A small network was shown many inputs. Here are its activations along a few directions, one row for each input.
In each table, some parts of the input vary, and every possible input appears once, in random order.
A made-up example of a description, with smaller parts first: one of 4 places along a line, together with either a single point or one of 9 places along a line or (one of 2 separate values, together with one of 5 places around a ring).
Shared parts are said once, and a part with two or three values counts as separate values.
In the rows, zero is written as 128.

Other details of the inputs shift rows strongly along three fixed directions, in all tables alike. That doesn't count.

Rows:
row 1: [137 177 123 101 151  80 169 133  82 139 174 179]
row 2: [131  58 128 129 117 187  93 138 136 111 177  46]
row 3: [132  99 147 119 116 144  70  98 123 130 185  91]
row 4: [122 176 141 127 122 130  56 102 120 173  97 161]
row 5: [148 139 123 106 152 101 184 142 111 106 150 153]
row 6: [135  95 149 122 113 152  68 105 129 136 181  77]
row 7: [133 156 138 144 113 106 121 135 162 129  19 132]
row 8: [126 135 139 146 124 140 161 150 170 111  53 126]
row 9: [114 162 117 161 113 124 116 143 161 127  22 131]
row 10: [117 121 146 203  94 125 139 146 172 129  40 131]
row 11: [128 185 147 112 116  92  63  88 101 169 127 173]
row 12: [132 109 143 127 113 160  60 104 122 138 174  88]
row 13: [126 177 132 158 113 125 114 140 155 128  31 144]
row 14: [129 103 108 119 161 108 218 150 110  84 196 117]
row 15: [120 156 145 161  98 120  75 113 113 189 130 168]
row 16: [126 134 115 118 165 114 188 133  90 109 168 159]
row 17: [127  42 148 163 103 166 108 123 139 115 193  86]
row 18: [143 169 114  92 155 102 155 123  84 149 161 182]
row 19: [123 147 106 128 150 107 180 138 104 108 153 146]
row 20: [132 188 115  95 154  97 165 121  82 157 153 201]
row 21: [126 105 136 120 120 148 105 110 133 137 120 108]
row 22: [131 119 115 125 166 123 211 149 115  79 158 151]
row 23: [121  32 119 121 128 192 105 142 152 102 183  43]
row 24: [117 177 123 127 113 119  65 105 115 168 121 148]
row 25: [117 199 137 117 123 121  38  95  97 202 110 178]
row 26: [128 115 141 169 113 128 153 154 184  93  44  82]
row 27: [137 118 105 101 150 107 188 151 117 103 162 136]
row 28: [124  81 108 159 138 122 233 171 127  90 186 138]
row 29: [114 137 120 156 126 135 130 149 170 122  34 122]
row 30: [127  80 131 107 113 146  77 120 132 136 185  74]
row 31: [118  70 126 198 107 141 184 172 185  94  78  96]
row 32: [118 131 109 107 152 123 193 144 114 116 159 153]
row 33: [135 113 132 163 121 134 177 176 186  88  62  81]
row 34: [135 158 101  90 153  99 162 126  95 139 159 179]
row 35: [135 180 139 136 115  97 110 125 151 136  32 164]
row 36: [118 160 148 115 118 131  71  91 116 164 117 161]
row 37: [138  92 103 101 163 109 215 153 109  83 186 122]
row 38: [120 152 132 105 115 119  42  90 102 179 178 132]
row 39: [146 140 114 102 161 104 195 129 103 101 155 172]
row 40: [127 129 129 167 114 142 142 153 175  87  38 109]
row 41: [120 152 122 108 160 104 199 125  87 120 161 177]
row 42: [139  64 136 106 129 173 117 120 134 117 183  79]
row 43: [130 200 116 117 150  92 156 125  76 145 163 188]
row 44: [133 140 127 118 147  89 185 135 104 108 149 147]
row 45: [120 120 135 125 112 150  48  94 104 152 153 106]
row 46: [125  71 134 116 114 146  78 117 136 131 169  64]
row 47: [129 175 118 129 124 105 115 124 145 152  36 162]
row 48: [131  89 139 128 118 162  80 106 122 114 186  81]
row 49: [144 135 132 136 122 133 134 141 168 119  50 124]
row 50: [132 115 132 140 123 141 156 141 171  99  62 120]
row 51: [145 155 114  92 159  92 183 139  85 125 178 170]
row 52: [118 153 123 143 115 124 126 134 170 140  18 138]
row 53: [110 115 136 107 116 154  52  91 116 172 150 114]
row 54: [123  95 140 105 123 168  83 112 116 152 181  96]
row 55: [132 112 130 161 134 115 202 149 114 110 177 160]
row 56: [137  96 151 117 110 145  70 113 135 136 161  81]
row 57: [139  59 136 112 119 169  81 109 137 125 155  64]
row 58: [127  67 114 146 119 166 186 179 208  76  55  66]
row 59: [117 137 113 123 121 136  94 124 118 141 139 126]
row 60: [117 215 142 131 110 100  34  74  89 194 101 178]
Each input here is: one of 6 places around a ring, together with either a single point or one of 9 places around a ring.
Q: Changing only the place on the ring of 6 turns row 11 into row 46. The same change can be made to row 36. Which row results?
A: row 53
Q: Change only the place on the ring of 6 in row 10. List by row number the other rows that result.
A: row 15, row 17, row 28, row 31, row 55
Q: Change only the place on the ring of 6 in row 3. List by row number the other rows that result.
A: row 6, row 14, row 26, row 33, row 38

Rows:
row 61: [140 111 120 118 152 120 197 158 120  82 171 111]
row 62: [132 141 134 135 136 121 154 137 134 117  92 135]
row 63: [121 153 138 123 121 117 102 115 140 140  76 139]
row 64: [128 147 136 151 118 111 151 140 143 124 106 133]
row 65: [131  96 145 123 110 174  54 111 143 145 134  86]
row 66: [132 142 122  98 140 117 109 102  90 167 173 163]
row 67: [122 171 135 104 137 113  86  96  81 162 160 158]
row 68: [130 147 138 125 115 113 107 127 152 133  80 129]
row 69: [133 143 133 132 121 134 110 122 149 138  77 140]
row 70: [149 100 120 116 151 117 202 148 125  87 167 120]
row 71: [119 145 131 158 115 132 101 130 146 137  86 141]
row 72: [126  39 139 138  98 181  73 121 146 135 167  59]
row 73: [141  90 127 132 134 122 181 143 116  94 186 120]
row 74: [126 155 121 103 140 114 104  98  77 148 174 150]
row 75: [125 132 113 128 124 132 122 134 133 135 105 121]
row 76: [129 159 129 128 116 110  99 122 144 140  82 133]
row 77: [126 140 116  98 152 119 143 125  82 142 195 151]
row 78: [122 138 125 126 120 138  99 121 145 135  96 126]
row 79: [120 164 126 100 135 108  87  90  88 162 157 160]
row 80: [134 136 130 132 136 118 154 130 138 118  90 138]
row 81: [127 145 137 155 111 115  96 129 141 138 101 132]
row 82: [126 153 122 135 119 135 106 127 141 133  77 131]
row 83: [123 143 117  92 147 108 140 118  93 147 174 164]
row 84: [127 129 126 107 135 131 129 122 124 125 141 139]
row 85: [130 126 122 136 139 139 176 158 148  92 103 118]
row 86: [122 128 129 156 124 136 170 148 155 108  98 126]
row 87: [134  90 140 115  98 164  16  95 129 153 165  61]
row 88: [127 134 129 149 120 127 149 137 138 121  99 152]
row 89: [122 125 128 134 142 117 181 131 109 112 170 137]
row 90: [126  27 133 150 124 175 128 143 152  82 178  42]
row 91: [121 138 112 126 132 118 152 143 142 126  93 136]
row 92: [129 109 130 155 128 124 181 146 141  97 104 128]
row 93: [119  97 126 134 126 143 143 133 126 131 171 108]
row 94: [141 145 135 133 129 114 147 143 141 119  96 132]
row 95: [131 146 121 101 148 114 142 122  85 151 178 164]
row 96: [117 125 126 161 115 131 117 145 154 134  85 124]
Q: Changing only one part turns row 85 into row 67. The same change can be made to row 71. Which row results?
A: row 90
Q: Describe the family of inputs behind these rows.
A: one of 4 places along a line, together with either one of 3 separate values or one of 6 places around a ring
Q: Change only the choice among 3 separate values in row 92. List by row number the other rows that result.
A: row 89, row 90
Q: Change only the choice among 3 separate values in row 88. List by row number the other rows that result.
A: row 71, row 86

Rows:
row 97: [141 144 128 128 145  78 187 138  90 112 199 158]
row 98: [129 148 146 163 108 126 120 133 154 142  58 147]
row 99: [124  98 128  98 115 155  63 106 131 154 143  99]
row 100: [126  93 117 104 135 162 106 127 122 128 174  84]
row 101: [129  68 133 149 124 147 152 134 136  92 164  84]
row 102: [142 135 143 128 106 117  87 131 166 127  71  89]
row 103: [118  80 127 137 120 163 103 125 118 135 197  89]
row 104: [116 121 143 168  92 159  61 126 161 142  86  92]
row 105: [118 161 137 130 118 117  58  89  85 171 170 160]
row 106: [142  84 132 105 135 157 131 131 134 109 152  91]
row 107: [114 167 114 159 129  99 182 152 134 133  75 178]
row 108: [119 127 124 117 130 119 115 107  88 159 194 165]
row 109: [134 126 116 132 153 108 215 143 105 108 172 176]
row 110: [126 154 138 170 126 106 196 157 160  99  49 153]
row 111: [131 130 120 103 143 131 113 118 107 121 158 122]
row 112: [133 181 110 101 164  79 197 127  90 113 132 187]
row 113: [131 149 138 135 106 138  83 124 180 146  14 127]
row 114: [116 209 121  94 130  97  57  88  87 207 111 196]
row 115: [131  98 119 112 136 158 127 137 134 102 156  81]
row 116: [139  87 127 130 145 144 207 168 175  59  86  81]
Q: Describe the family of inputs behind these rows.
A: one of 2 separate values, together with either a single point or one of 9 places around a ring
Q: Changing only the choice among 2 separate values turns row 103 into row 100. The same change can be made to row 98. Which row results?
A: row 106

Rows:
row 117: [135  87 142 132 108 164  61 109 164 131  64  76]
row 118: [140  47 128 151 127 171 173 160 158  85 176  85]
row 119: [136 122 126 135 105 133 135 162 185 130  31 116]
row 120: [153 115 131  83 145 107 130 115 101 106 195 123]
row 121: [133 113 149 164 116 149 185 172 175  89  57 107]
row 122: [143 128 126 115 122 124 124 130 132 144 103 132]
row 123: [129 135 107 156 141 125 193 163 137  81 128 140]
row 124: [133  61 130 145 116 163 173 159 187  95  97  52]
row 125: [136  73 108 146 145 140 207 164 137  96 183 118]
row 126: [134 184 141 126 125  86 131 117 145 125  78 147]
row 127: [122 117 127 126 143 135 200 137 141  82 117 127]
row 128: [118 145 123 133 135 142 133 141 149 116 107 116]
row 129: [129 100 125 132 147 145 203 163 116  66 174 100]
row 130: [114 154 118 158 126 107 129 127 137 142  80 173]
row 131: [128 118 122 146 147 125 200 171 137 113 125 136]
row 132: [132 106 120 121 144 149 130 121 121 110 167  80]
row 133: [121 156 123 141 130 125 139 142 158 152  72 146]
row 134: [120  87 111 117 117 141  99 121 101 130 227  97]
row 135: [116 102 120 164 100 161  63 135 164 134 104  81]
row 136: [129 153 100 126 133 106 187 173 152 101  59 139]
row 137: [143 160 132 129 126 127 165 148 150 117  56 163]
row 138: [121 100 100 134 153 145 192 168 152  86 139  87]
row 139: [127 179 121 112 133 111 107  97  63 147 205 182]
row 140: [139 144 111 138 143  90 223 148 106 113 153 176]
row 141: [134  97 152 160  88 171  76 120 166 133 103  96]
row 142: [142 114 151  97 129 119  73  97 117 143 203  94]
row 143: [119 148 116 119 166 107 212 138 117 100 139 173]
row 144: [138 178 111  81 157 110 147 113  60 127 198 184]
row 145: [142 119 143 147 110 111 116 124 149 104 125 111]
row 146: [131 174 124 154 116 117  88 110 117 147 100 145]
row 147: [119 170 119 109 118 100 101 115 127 160  67 175]
row 148: [119 166 124 119 122 106 152 134 138 155 101 162]
row 149: [130 167 129 135 154 103 204 157 111 122 127 190]
row 150: [125  97 138 128 112 166  62 118 165 132  74 102]
row 151: [155 183 128  91 155  63 152 124  96 130 150 185]
row 152: [118 103 133 144 145 135 181 152 139  90 119 129]
row 153: [112 140 137 134 104 127  78 101 153 157  57 115]
row 154: [117 132 148 137 124 134 133 121 123 118 107 138]
row 155: [117  92 106 118 166 131 206 144 130  91 169 120]
row 156: [106 156 128 117 113 112  96 103 134 162  92 149]
row 157: [135 187 137 129 147  92 148 117  83 160 136 192]
row 158: [120 133 131 132 114 130  85 121 110 145 135 102]
row 159: [129 131 148 116 115 153  98 107 133 147 135 123]
row 160: [126 108 136 119 150 126 139 108  83 125 187 130]
row 161: [131 109 132 121 111 171  46 124 154 138 105  83]
row 162: [130  75 129 125 133 146 103  92  96 125 214 108]
row 163: [115 139 137 130 120 110 103 108 107 152 113 140]
row 164: [130  78 128 105 117 149  76 105 129 135 137  90]
row 165: [116 190 123 124 117 109  83 105 116 167  92 143]
row 166: [115 171 115 112 151 106 112 120  68 162 191 168]
row 167: [139 171 122 120 130 120  85 112 117 147  91 140]
row 168: [125 178 138 120 119 119  96 107 133 145  44 175]
row 169: [133 153 123 113 131 126  94 123 126 173 104 163]
row 170: [132 127 122 106 112 140  55 108 119 153 125 100]
row 171: [117 113 109  95 135 135 129 123 101 130 212 104]
row 172: [123  96 124 104 124 154  52 100 126 157 144 111]
row 173: [111  80 136 146 120 158  90 130 148 132 116  88]
row 174: [141 125 139 164 110 137 117 125 150 136  92 125]
row 175: [128 110 146 112 115 137  70  99  90 176 194 115]
row 176: [142  85 142 118 147 111 185 145 112  71 204  97]
row 177: [139 141 163 129 113 103  66 116 131 148 132 112]
row 178: [119  92 153 149  83 158  70 140 174 152  82  76]
row 179: [147 103 149 118 116 114  67 100 113 140 214 105]
row 180: [124  99 138 123 120 148  92  89  99 129 196 132]
row 181: [121 157 130 136 122 141 133 134 151 112  81 116]
row 182: [126 168 111 165 113 101 152 146 140 120  62 143]
row 183: [115 165 110 127 142  90 198 163 106 113 130 160]
row 184: [119 202 130 115 144  89 115  86  93 167 101 194]
row 185: [126  72 116 142 149 141 201 149 132  72 177 124]
row 186: [136 182 136 124 122 122  97 126 143 165  54 180]
row 187: [128 124 107 105 140 141  92 127 117 140 154 118]
row 188: [130  58 127 168  96 157 162 173 197  95  90  70]
row 189: [110  80 139 108 116 144  70 103 101 154 196 101]
row 190: [125 168 135 144 127 128 152 145 165 135  53 155]
row 191: [132 108 130 118 143 142 112 115  83 125 214  96]
row 192: [124 149 112 113 142  85 151  96  61 146 201 191]
row 193: [154  96 127 134 135 148 175 155 161  97  85 101]
row 194: [113 175 113 126 130  77 150 114  94 150 134 207]
row 195: [135 106 147 119 120 160  76  99 130 158 154  91]
row 196: [123 115 124 146 145 141 183 171 138  84 132 107]
Q: Describe the family of inputs behind these rows.
A: one of 4 places along a line, together with either one of 2 separate values or (one of 3 separate values, together with one of 6 places around a ring)
Q: Changing only the place on the line of 4 turns row 155 into row 172. The same change can be made to row 128. Which row results?
A: row 161
Q: Changing only the place on the line of 4 turns row 178 into row 188. The same change can be made to row 191. Which row results?
A: row 146
Q: Change only the choice among 2 separate values in row 179. List by row number the other rows that result.
A: row 145
Q: Start at row 120 and move only the place on the line of 4, one step at a time. The first step leads to row 126. Which rows follow, in order?
A: row 176, row 145
